Here are a small network's activations along a few directions, averaged over the inputs that share one value of a field.
Related values have similar rows: they may be neighbours, one step apart, or belong to one group.
Random noise pushes rows far along 2 fixed directions. That doesn't count. These rows show it; they differ only by the noise:
[ 486  326 -163  321  -20  332  253 -482  140 -428 -200  166 -559  416
  435]
[-203 -450 -133    4   99 -163   75  249  153  115  -24  198   33  -65
   30]
[ 138 -190  -61   57   12   30  160  -34   27   22   21  271  -26  154
  232]
[-174 -545  -45  -89   65 -195   79  298   30  272  104  288  248  -64
   48]


L, 11 values:
l11: [-470  -75 -259  206   25 -313 -425  372  186   10 -113 -778  -26 -606
 -539]
l7: [ 198  315 -223   22   -1  -46   67 -317  -43 -242   15   10 -308  234
 -282]
l1: [ -38  389  153 -140 -155    7 -408  -84 -392 -183   38 -422  257 -239
   19]
l2: [ -73  124 -127  -93   42  341   -2 -113  113    8 -288    3 -117  264
   -4]
l5: [ 117  267  -80  -59   26 -111 -120 -198  -59 -189  189 -193 -199   -8
 -154]
l4: [ 240 -162   43  -83 -132  100  184   12 -215  198  -52  328  271  133
  -38]
l3: [-169 -164 -151  -51  -11 -207  179   59   89 -100  -23   -5   17 -259
 -245]
l6: [-610   22  103   82  184  -94 -275  284  481 -137 -144 -318 -317 -154
  -37]
l10: [ -78   29 -165  -55  -31   -4  157  -80  354 -313 -190  137  -92  -54
  -55]
l9: [-464  -34  190  269  241 -244  -43  483  -17  150 -151 -292  -63 -292
 -114]
l8: [ 202  251  182  129   60  385  -76 -204  238  -46 -130 -142 -446   89
  170]
The values of L form a line.
Going along L from l1 by way of its neighbour l11, in what order are l7, l5, l4, l9 met?
> l5, l7, l4, l9
Name the neighbours of l8, in listed order.
> l2, l6

H, 11 values:
h8: [ 190  102  -86  130  -51  185  383 -252   23 -163 -100  193 -260  267
   32]
h6: [ 141  452  199   46   93  118  -30 -227  -52 -169 -106 -200 -265  121
   56]
h4: [ 467  380   34   50   14  137  -51 -376   48  204  331   68 -146  475
    8]
h2: [-375 -436 -176  -23  186 -111 -188  345  168  -19 -356  241   11 -108
 -129]
h3: [-557  -48   77  -17  203 -210 -252  349  224   13  -74 -380  -83 -376
   93]
h5: [ 413  527 -124  165   -6   16  -76 -467 -222 -523   -5 -471 -440   84
  103]
h9: [ 230  326  144  -31 -197  -42   -7 -154 -359  116  346 -145  350   -4
   66]
h1: [  19 -261 -166  242  -66  -21  248   56   28 -102 -131  229 -180  -42
  108]
h11: [ 326   -9  195 -164 -252  416  103 -125  -86   42   66  368  394  214
  360]
h7: [-466 -330  -83    5  -47  -46 -189  383  240   26 -250  -41   62 -377
  -99]
h10: [ -47  336 -484  301  209   75  168 -307  606 -612 -498 -342 -966   88
 -400]
The values of H form a line.
Name the neighbours of h10, in listed order.
> h8, h4
Name the neighbours of h3, in listed order.
> h6, h7
Name the neighbours of h2, in listed order.
> h1, h11
